A small network was shown many inputs. Here are its activations along a few directions, one row for each input.
Each table varies a few parts of the input and shows all the possible inputs, shuffled.
Descriptions start from the smaller parts, as in this example, which fits no table here: one of 6 places along a line, together with either a single point or one of 9 places around a ring or (one of 3 separate values, together with one of 8 places around a ring).
Shared parts are said once, and a part with two or three values counts as separate values.

Other details of the inputs shift rows strongly along three fixed directions, in all tables alike. That doesn't count.

A family of inputs:
x1: 4; -18; -21; -15; 13; 1; 6; -26; -12; 7; 7; 3
x2: -6; 1; 15; 14; -5; 4; -5; 36; 13; 2; -15; -7
x3: 8; 18; 36; 18; 1; 0; -23; 22; 24; 25; 6; 9
x4: 13; 4; -18; -14; 7; -9; -4; -21; 0; 13; -2; 18
x5: 4; 26; 11; -4; -28; -26; 13; -33; -12; -14; 7; 23
x6: 9; -12; -20; -12; 9; 5; -2; -2; 7; 10; 3; 6
x7: 3; -8; -18; -13; -14; -6; 15; -17; -13; -7; -1; -2
x8: 7; 2; 21; 11; -1; 3; -11; 22; 22; 19; 6; 5
x9: 22; -24; -35; -16; 26; 5; -17; 4; 17; 30; -12; 7
x10: -28; -2; -14; -1; 14; 30; 9; 25; -8; -10; -17; -27
x11: 21; 24; 26; 0; -25; -29; -5; -34; 1; 8; 23; 28
x12: 3; 8; 35; 22; 6; -9; -22; 26; 20; 19; 8; 15
x13: -3; -5; -16; -12; -8; -16; 19; -35; -24; -18; 0; 9
x14: -21; 8; -3; -1; 4; 27; 18; 8; -9; -53; 3; -35
x15: 11; -7; -3; -7; -9; -3; 2; -9; 1; 9; 7; 4
x16: 12; -26; -33; -14; 31; 1; -13; -8; 2; 21; -11; 5
x17: -17; 13; 39; 21; -22; -9; 8; 7; -9; -14; 10; -3
x18: -4; -17; 1; 10; 13; 7; -12; 25; -1; 12; -16; -17
x19: -16; 13; 0; 9; -10; 9; 16; -9; -4; -51; 11; -13
x20: -20; 1; -4; 4; -3; 17; 10; 20; -14; -9; -20; -28
Description of these inputs: either one of 2 separate values or (one of 3 separate values, together with one of 6 places around a ring).
Which of the alternatives is x16?
> one of 3 separate values, together with one of 6 places around a ring

A family of inputs:
x21: 16; -1; 5; -8; -5; -15; -3; -26; -1; 27; 19; 23
x22: -10; 10; 11; 6; 4; 2; -5; 15; 3; 16; -6; 6
x23: -18; 4; -5; 3; 18; 26; -1; 20; -3; -17; -13; -26
x24: -15; 16; 15; 9; -16; -14; 8; -3; -17; -14; -4; 3
x25: -12; -10; -40; -23; 4; 31; 22; -9; -18; -27; -14; -35
x26: -26; 28; 17; 1; -45; -6; 36; -10; -18; -24; 6; 2
x27: -10; 18; 31; 14; -9; 5; 9; 1; -3; -24; 17; -12
x28: 25; -14; -12; -10; 4; -7; -17; 0; 7; 32; -13; 6
x29: 5; -10; 2; 16; 27; 9; -32; 35; 24; 18; -16; -3
x30: -3; 14; 32; 19; -1; -13; -15; 22; 12; 4; -4; 13
x31: 30; -18; -51; -36; 11; -3; 5; -37; 4; 7; 9; 15
x32: -2; 16; 24; 20; -24; -10; 0; 14; 12; -13; 2; 2
x33: 26; -8; 5; 1; 17; -4; -27; 1; 26; 27; 19; 15
x34: 21; -4; -8; -16; -15; -31; 7; -59; -20; 7; 20; 23
x35: -7; -12; -24; -3; 33; 25; -8; 26; 9; 2; -16; -14
x36: -22; -30; -28; -4; 14; 25; 16; 2; -17; -20; -11; -31
x37: 8; 2; 19; 9; -8; -8; -12; 23; 16; 13; -8; 6
x38: -6; -2; 8; -1; -10; -13; 17; -17; -15; -15; 13; 6
What do these inputs look like to the network?
> one of 3 separate values, together with one of 6 places along a line
The inputs of x36 and x21 match in every part but the place on the line of 6. If x32 is changed in the same way as x36 into x21, which row does it become?
> x26
A walk changes only the place on the line of 6. It starts at x23 and steps to x35. List the rest of the walk in order.
> x29, x30, x24, x22
Which other rows does x31 become when the choice among 3 separate values takes its other values? List them by row number.
> x33, x35
